These are the activations of a small network on made-up records, seen along a few directions, one row for each record.
Each row is followed by the record's values for the fields Timep, Gosak, Gani, Rutol, Gela, Delem.
A field that a record lacks is left out.
The largest differences between rows may come from other fields.
Random noise pushes rows far along 6 fixed directions. That doesn't count. These rows show it; they differ only by the noise:
[ 201   84  -83  130   83 -327 -320  276 -128 -136  323 -536  240 -344
 -277  123   30 -126 -428  312 -370 -349   22  -21 -165]
[-560  210  -38  314   83 -674  -55 -355   37 -181  389 -280 -225  -49
  -83   19 -193   31 -126  608 -248 -585    1 -178  109]
[ 197 -354   33   -4 -127 -176 -156  377 -238  -28 -234 -214  235   -2
 -230   99  233 -181  -12 -227  -86   23   92  233  -74]
[-433  -18   64   44  -95 -234 -108 -323   -1   -3  130  -48 -110  -57
  -57   53   35   21 -257  219  -54 -296  243  127   33]
[-170 -139 -134  -26   84 -238   47 -182   99  168   70   12 -168  374
   70  -39 -211  209  145  334   90  -84 -350 -249   55]
[ -51  107  -40  140   10 -480  -48 -298   93  115  261 -131   71  172
   26   14  140   41 -262  363 -127 -343   26  -94   12]
[ 255  -32 -161 -229  107   84  -70 -229  161  369  287   47   49  246
  138  -12    9  267 -300  350  100   -3 -270 -200 -147]
[ 159 -289  -50 -178  123  115   20   94 -352 -151  255  -33 -185 -157
  -97   35  106   44  102  115   39   83 -242   53 -243]

[ 326  136  -83   37  -20   49  255 -263  -49   44  132  263  -18  103
  119    3  325  138  116   30  104   78 -153  -48 -128] | (Timep f1; Gani h2; Rutol w2; Gela l2; Delem b2)
[-511  396  -84  214  -65 -277  167 -720  180 -264  398  193 -354 -110
  178 -152 -189   97  150  215  -15 -277  153 -160   63] | (Gosak v1; Gani h2; Rutol w1; Delem b1)
[-236   20  134  -63 -286  149   31 -450  143  167 -162  317   50   76
  121   10  210   51 -243 -201  142   -1  417  250   88] | (Timep f2; Gani h2; Rutol w1; Delem b1)
[  43 -246   44  -83  -42 -243   92 -230  -32  216    7  152    0  387
  111  -67  342  -36  -14  -32   80  -26   47   71   15] | (Timep f5; Gani h2; Rutol w2; Gela l2; Delem b1)
[ 402  -84   -5  365    9 -324   84  550 -409 -362 -139 -313  159 -161
 -284  134  195 -213  334 -144 -224  -58 -164   41  -50] | (Timep f4; Gani h2; Rutol w1; Delem b1)
[-204  263  117  197   92 -264   -5  105  123  -30    1 -168   83   -8
   43  -34   32 -166 -186   81 -191 -184  245   -3  218] | (Timep f4; Gani h2; Rutol w2; Gela l2; Delem b2)
[-530   31  179 -121  236   -4  -29 -163  170  153  160  -34 -217  106
  145  -55 -208   64 -301  383   13 -144   55  -69  219] | (Timep f5; Gani h2; Rutol w1)
[ 280  -80  -75  172  144 -318  203   93 -312 -210  195 -106 -104   41
  -97   51  198   -5  322  168  -60  -88 -343 -113 -123] | (Gosak v1; Gani h2; Rutol w2; Gela l2; Delem b1)
[-487 -134   70  197 -185  -36  -91  250 -119 -252 -425 -136  -78 -214
 -260  134 -291  -87  198 -177  -92  -61  157  174  144] | (Timep f1; Gani h2; Rutol w1; Delem b1)
[-565   60  -85   -8 -178  -41 -194 -256  364   53 -122   -5  -51  -28
  -19  -67 -489  100  -74   40   17 -133  129  -98  161] | (Timep f2; Gani h2; Rutol w1; Delem b1)
[-211  133  197  158 -195  -75  258 -270  -83 -155 -174  298  -67   11
   88  -14  366 -121  150 -273   52   21  374  268  116] | (Timep f1; Gani h2; Rutol w2; Gela l1; Delem b2)
[ -46   76  279  207  -48 -217  306 -263 -435 -364  179  148 -164 -178
  -17   69  626 -179   97  -37  -71 -133  285  337  -33] | (Timep f3; Gani h2; Rutol w1; Delem b2)
[  43 -270   89  -94 -112  226  518 -639 -326   39   38  706 -439  339
  238   61  537  307  447  -49  457  236 -178  182 -131] | (Gosak v2; Gani h2; Rutol w1; Delem b2)
[ 418  -66  -60  -26  275  102   59  537 -136   33  -51 -186   75  108
  -49   57 -101   30  113  124  -43  158 -452 -204  -44] | (Gosak v2; Gani h2; Rutol w2; Gela l1; Delem b2)
[-456   35  168   96 -289  171   45 -147   33  -28 -435  223  -66  -27
  -34   91  -38   29   32 -235  102   21  341  255  184] | (Timep f1; Gani h2; Rutol w1; Delem b2)
[-122  -60   76   -1 -236  200  105 -118 -165 -238 -157  219  -83 -269
  -28  -48  138 -134  210 -474  112  133  352  301  -29] | (Timep f1; Gani h1; Rutol w1; Delem b1)
[ 407  -22 -227  -38  143  -69   -9  312  111  -25   66 -106  100   89
   55 -183 -214  -65  323 -122  -45  212 -342 -310  -81] | (Timep f4; Gani h2; Rutol w2; Gela l1; Delem b1)
[  38  304 -111  143 -339  -87 -174 -304  351  178  -96   57  337  -42
   18   42   91   49 -324 -117  -69 -121  337   58  -10] | (Timep f1; Gani h2; Rutol w2; Gela l2; Delem b1)
[-122  -11  134   70 -205  193  364 -501 -174  -21 -118  518 -233  110
  141  104  395  175  200 -124  241  102  118  243   -7] | (Timep f1; Gani h2; Rutol w1; Delem b2)
[ 571   26 -147  112  -10   37  201   57 -240  -97   62  102    4   87
  -36  108  193  166  329   50   61  117 -433 -125 -202] | (Gosak v1; Gani h2; Rutol w1; Delem b2)
[ 594 -138  102  239   71 -694  383   81  -39  179 -180   66  370  711
  224  -76  773 -236  336 -219  -34   94 -102   -9  140] | (Timep f2; Gani h1; Rutol w2; Gela l2; Delem b2)
[  65   11  151 -247   94  383  107 -292 -119  118  286  261 -173  -17
  181    1  257  121 -306  126  168   66   97  126  -96] | (Gosak v2; Gani h2; Rutol w1; Delem b1)
[-190  113  185 -148   42  522   -7 -137 -253 -285  331  105 -281 -654
  -48   49  107  -22 -253  -18   34   12  313  293 -141] | (Timep f5; Gani h2; Rutol w1; Delem b1)
[-238  151   -8  321  -42 -689  181 -325   90 -114   58    2  -84  299
   67  -99   44  -88  260  113  -96 -293   35 -155  164] | (Gosak v1; Gani h2; Rutol w2; Gela l1; Delem b1)
[-263  249  169  106  105   87  123 -307 -103 -129  293   74 -225 -257
   63   75  141   50 -236  260  -28 -215  191   99   26] | (Timep f4; Gani h1; Rutol w1; Delem b2)
[ 243  160  148 -184  294  140  352 -291 -181 -165  614  307 -248  -92
  375 -269  484 -129   39    1   66  198   97   53 -129] | (Timep f4; Gani h2; Rutol w2; Gela l1; Delem b1)
[-480  -23  156  196   88 -449  101  -22  -28 -119  -70 -115 -152  160
   -7   -2  -54 -104  152  192 -114 -187   26   -2  246] | (Timep f3; Gani h2; Rutol w1; Delem b2)
[-264 -421    9 -125  -34  204 -277  455 -385 -282 -117 -288 -152 -470
 -393  149 -261  -98    2  -87  -69  -10   32  235 -137] | (Gosak v2; Gani h2; Rutol w2; Gela l2; Delem b1)
[ -84 -307  -30 -141  -20   45  148  -91 -134  -25  -62  228 -249  186
   41  -68   22   89  388  -77  226  183 -199    9  -48] | (Gosak v2; Gani h2; Rutol w2; Gela l2; Delem b1)
[   9  363   59  154 -179  143  -18 -101 -109 -364  125   25   51 -596
  -87   19  176 -180 -105 -255 -128  -64  447  250 -108] | (Timep f1; Gani h1; Rutol w2; Gela l1; Delem b1)
[ 222  -20  -56   89  216 -514   62  127 -152 -173  329 -242    0   86
  -15 -108  113 -169  156  207 -187 -128 -247 -174  -51] | (Gosak v1; Gani h2; Rutol w2; Gela l1; Delem b1)
[-209   70   77  -91  230   -5   -2  -92  -74 -156  416  -80 -192 -218
   79  -81  -41  -48 -165  295 -124  -72    2  -17  -22] | (Timep f2; Gani h2; Rutol w1; Delem b1)
[ -71  -65 -169 -255  -23  448 -135 -206  220  320  -19  136  -60   49
    8   97 -314  370 -214  219  188   48 -256 -148  -91] | (Timep f2; Gani h1; Rutol w2; Gela l2; Delem b1)
[  61 -435 -112   62  -34  -99   84  310 -417 -284 -191  -42 -194  -41
 -245  132   14   -7  643 -135   60  143 -378   70 -146] | (Gosak v1; Gani h1; Rutol w2; Gela l2; Delem b2)
[   3  -61  -93  151  143 -178  195   27 -205 -208  116   -9 -285  131
  -51   54 -139  168  445  312   28  -57 -517 -248  -17] | (Gosak v2; Gani h2; Rutol w1; Delem b2)
[ 344 -192 -118 -110   69  168  101  -44 -126  128   64  136  -64  159
    6   68  100  201  129  104  147   98 -385 -118 -189] | (Timep f4; Gani h1; Rutol w2; Gela l2; Delem b1)
[-292 -203  150 -120  -53  406  335 -326 -335 -173  -30  494 -542    8
   80   56  121  210  396  -49  349  195  -88  189  -28] | (Gosak v2; Gani h2; Rutol w1; Delem b2)
[-159   62 -194  -92 -117   23  -76 -517 -105 -391  570   97 -293 -513
  -74  -93  -74   65   86  112  -36 -114   24   -3 -336] | (Timep f3; Gani h2; Rutol w1; Delem b1)
[  42 -320   28 -143  -28  213  181   29   91  502 -500  286  -14  674
  151   48  -13  254  138  -74  338  244 -242  -45  168] | (Gosak v2; Gani h2; Rutol w1; Delem b1)
[ 252 -200  -52 -352  212  208  111 -135  -71  204  300  206 -174  249
  190 -112  145  138  -19  164  190  175 -283 -115 -163] | (Gosak v2; Gani h2; Rutol w2; Gela l2; Delem b1)
[-115  138  -30  110  116 -147  309 -273   87  -47   99  188 -204  240
  178  -92  -42  146  306  191   90  -12 -240 -236  104] | (Timep f1; Gani h2; Rutol w1; Delem b2)
[-467  -78   26  160 -310 -178  -10  -92  190   17 -526  111   -1  213
  -61   27 -204   36  275 -229  104  -11  156   69  235] | (Gosak v1; Gani h2; Rutol w1; Delem b2)

Here are new rows. What are their fields?
[ 249  122   77  144 -219 -108  131 -202  -79   48  -96  202  150  130
   36   78  492  -22  -47 -160   48  -30  209  182  -34] | (Gosak v2; Gani h2; Rutol w2; Gela l1; Delem b2)
[-100  -74   46  188    3  -62 -208  666 -165 -267 -304 -455  150 -332
 -371  150 -263 -199    7  -93 -272 -101   29   71   97] | (Timep f2; Gani h2; Rutol w1; Delem b1)
[-178   27  -58  -66   -6  -46   73 -574   44   28  372  202 -240  -11
  145  -59   20  168  -49  235   95  -89  -20  -43 -129] | (Gosak v1; Gani h2; Rutol w1; Delem b1)
[ 530 -236  -39 -280  181  401 -131  569 -275   41   21 -163  134 -163
 -143   94  119  -31 -127  -51    9  240 -224   66 -247] | (Gosak v2; Gani h1; Rutol w2; Gela l2; Delem b2)
[-456  127   67  271 -133 -279 -142   83  326  193 -449 -155  133  293
  -49  105 -334   42 -116  108  -95 -228  109  -82  387] | (Timep f5; Gani h2; Rutol w1; Delem b2)
[-109   79  -13  260   53 -309   25  219  -43 -185  -87 -218   -5  -10
 -115   49 -156  -56  198  108 -154 -126 -116 -103  103] | (Gosak v1; Gani h2; Rutol w1; Delem b2)
[ 106  -73  170 -273 -107  499    3 -271 -185   68  149  270  -39 -263
   32   89  451   46 -398 -153  165  100  377  387 -214] | (Gosak v1; Gani h2; Rutol w1; Delem b1)
[ 136  -22  136  173   77 -348   45  280   39  176 -268 -196  292  332
   -8   49  195 -148  -83    6 -124  -93   12   -5  219] | (Timep f2; Gani h1; Rutol w1; Delem b2)
[-195  197   22   36 -145  301 -111  -17   16 -138  -74   -5  -24 -413
 -116   72 -152   -3 -146 -154    1  -51  311  157  -12] | (Gosak v1; Gani h1; Rutol w1; Delem b1)
[  90   50 -105    1  161  165  148   91 -103 -201  160   20 -173 -187
   -5  -10 -103   91  256   75   21  113 -277 -140  -97] | (Timep f1; Gani h2; Rutol w2; Gela l2; Delem b2)
[-407 -284   54 -217  -73  395  -56  100 -335 -468    4   79 -414 -482
 -184  -25 -268  -64  311 -239   89  164   83  224 -107] | (Gosak v1; Gani h2; Rutol w1; Delem b1)
[ 324 -133 -172 -153 -146  -34 -307  128  396  492 -240 -112  509  318
   47  -41  -71   22 -344 -149  -34  103   40  -87  -24] | (Timep f1; Gani h2; Rutol w1; Delem b1)
[-121    7  -96  158   63 -257  239 -223  108  111  -80  115 -143  430
  118  -20 -162  196  327  236   94  -74 -361 -282  137] | (Timep f1; Gani h1; Rutol w1; Delem b1)
[ -54  -69  -42   27  319  -75   93  267   51  199  -88 -149 -135  373
   24   29 -330  159  148  377   41  -44 -516 -339  194] | (Timep f5; Gani h1; Rutol w2; Gela l2; Delem b2)
[ 124  216 -111  -42   94 -156  -16 -430  283  229  403   60   44  234
  251 -103   11  143 -270  319    8 -160  -64 -253  -30] | (Gosak v2; Gani h1; Rutol w1; Delem b1)
[-213  -97 -146  145  -28 -304  145 -146  -31 -203   16   61 -212  119
  -10  -37 -129   75  449   63   29  -62 -223 -158   14] | (Gosak v2; Gani h2; Rutol w2; Gela l2; Delem b1)
[ -45   60  -60  166  -91  -37 -120  133   52   54 -190 -116   60   67
 -121  170 -203  134  -34  142  -52 -110 -126  -80   68] | (Gosak v2; Gani h2; Rutol w1; Delem b2)
[-411   28  -56  -65 -125  221   42 -241  192   56 -195  222 -227  113
   65  -42 -419  211  189   -5  194   74  -65  -95  139] | (Timep f3; Gani h2; Rutol w1; Delem b1)
[ -64  107   21  392 -186 -404  100 -144 -101 -110 -126   -3   12  125
  -86  157  162   36  148   86  -75 -237   20   35   74] | (Gosak v2; Gani h2; Rutol w1; Delem b2)
[-214  115  -76  218 -178 -297  348 -665  124  -74    5  396 -218  325
  197  -84   60  173  478   16  176  -81 -116 -147  108] | (Timep f2; Gani h1; Rutol w1; Delem b1)
[ -46 -160 -197  -15 -192 -152  -22 -123  300  244 -325  120   58  428
   63 -110 -283  116  341 -197  206   99 -152 -183   98] | (Gosak v1; Gani h1; Rutol w1; Delem b1)
